These are the activations of a small neural network, seen along a few directions. Each row is one input.
In each table, some parts of the input vary, and every possible input appears once, in random order.
A made-up example of a description, with smaller parts first: ring(8) and (point or ring(11) or (values(2) and line(6))).
Shared parts are said once, and a part with two or three values counts as separate values.
(in the rows, 128 means zero)

Other details of the inputs shift rows strongly along two fixed directions, in all tables alike. That doesn't count.
These rows show it; all are for the same input, with only those details redrawn:
[128 133 175 133 135 113 111 130 144 126 138]
[157 145  82 127 121 150 122 130 136 146 140]
[ 56  92 110 111 132 102 168 116 131  65 114]
[128 133 175 133 135 113 111 129 144 126 138]
[159 146  83 127 120 150 122 130 136 147 140]
[129 134 175 133 135 113 111 129 144 127 138]
[158 145  83 127 120 150 122 130 136 146 140]
[128 135 175 133 135 114 111 128 144 127 138]

Rows:
r1: [131 120 182 130 136 123 125 124 139 135 145]
r2: [150 135  80 182  89 176  93 143 118 135 113]
r3: [157 147  87 120 122 137 132 126 122 172 114]
r4: [ 90 103  28  94 123 146 187 130  95  90 113]
r5: [119 137 174 133 127 103 112 124 140 141 136]
r6: [139 122 184 115 144 120 124 129 131 138 115]
r7: [128 129 184 128 144 121 133 136 115 136 138]
r8: [157 145  82 127 122 151 121 129 136 147 140]
r9: [ 67  76 121 101 144 110 192 111 116  85  97]
r10: [132 124 181 123 132 122 115 130 140 127 141]
r11: [157 155  85 126 130 149 126 143 111 150 133]
r12: [ 48 105 113 110 133  90 171 125 103  85 109]
r13: [135 111 171 183 105 115  76 115 108 106 120]
r14: [165 145  87 120 132 149 130 129 126 158 115]
What is each input in this table made of?
Answer: values(2) or (values(3) and line(4))
Change only the values(3) part in r7. List by row number the other rows that result.
Answer: r1, r9

Rows:
r15: [148 140 129 137 123 125 107 126 133 138 133]
r16: [148 149 138  82 157 122 155 133 137 166 143]
r17: [146 135 130 130 128 135 116 126 143 138 126]
r18: [ 76 116 154 131 132  97 134 124 135  93 117]
r19: [ 86  98 160 131 133 105 142 117 121 100 112]
r20: [148 130 130 131 129 141 121 132 126 143 120]
r21: [146 131 133 130 130 144 120 133 135 133 137]
r22: [ 85 103 158 129 129 100 136 113 137  96 119]
r23: [136 141 128 139 123 133 117 137 118 143 124]
r24: [152 138 133 136 125 135 111 134 124 136 143]
r25: [146 136 130 137 125 132 114 129 115 140 125]
r26: [109 103  10 114 106 158 176 120 113 102 125]
r27: [137 143 130 137 124 137 114 140 127 136 141]
What is each input in this table made of?
Answer: point or (values(3) and line(4))
Change only the values(3) part in r24. List by row number the other rows that result.
Answer: r15, r25

Rows:
r28: [167 144 162 193  96 139  54 133 134 135 145]
r29: [170 169 172 134 140 126  96 146 122 169 147]
r30: [108 105 156 124 138 126 140 128 121 104 104]
r31: [103 112 151 118 137 113 148 121 131 108 143]
r32: [169 163 174 133 131 131  99 145 121 177 149]
r33: [102 113 153 121 139 113 151 127 112 116 127]
r34: [101 116  21 110 114 156 174 133 112 113 106]
r35: [ 96 118 144 119 128 101 134 116 144 113 126]
r36: [183 146 178 133 137 138  99 137 115 168 142]
r37: [ 99 126 141 120 136  97 131 117 144 106 124]
r38: [194 143  51 117 115 174 128 130 121 161 152]
r39: [183 166  39 126 116 156 120 133 119 177 125]
r40: [171 166 166 131 139 126  92 141 141 160 163]
r41: [100 109 151 126 137 124 142 125 145 105 127]
r42: [ 93 119 149 122 131 119 136 130 147 105 127]
r43: [176 150 173 144 133 128  98 129 130 182 131]
r44: [103 109 147 124 133 106 141 111 142 113 126]
r45: [ 92 106 144 179 103 121 100 123 104  87 110]
r46: [111 105 152 122 134 108 137 115 118 113 104]
r47: [ 95 126 148 126 142 113 135 137 128 105 110]
r48: [122 101  29 106 114 144 165 107 125 107 116]
r49: [180 159  44 125 108 161 124 133 119 184 127]
r50: [109 102 152 122 137 126 135 123 141  97 121]
r51: [105 124  28 110 121 149 163 130 135 100 120]
r52: [ 95 119 149 114 133 108 141 128 132 108 143]
r53: [100 111 154 129 138 124 146 130 125 113 111]
What is each input in this table made of?
Answer: values(2) and (point or (values(3) and line(4)))
The inputs of r29 and r40 match in every part but the values(2) part. If r43 is changed in the same way as r29 into r40, which row does it become?
Answer: r44
Change only the values(2) part in r49. List by row number the other rows that result.
Answer: r35
Start at r38 and move only the line(4) part, one step at a time. The first step leads to r31. Which rows follow, in order?
Answer: r52, r40
Change only the values(3) part in r40. List by row number the other rows that result.
Answer: r37, r51
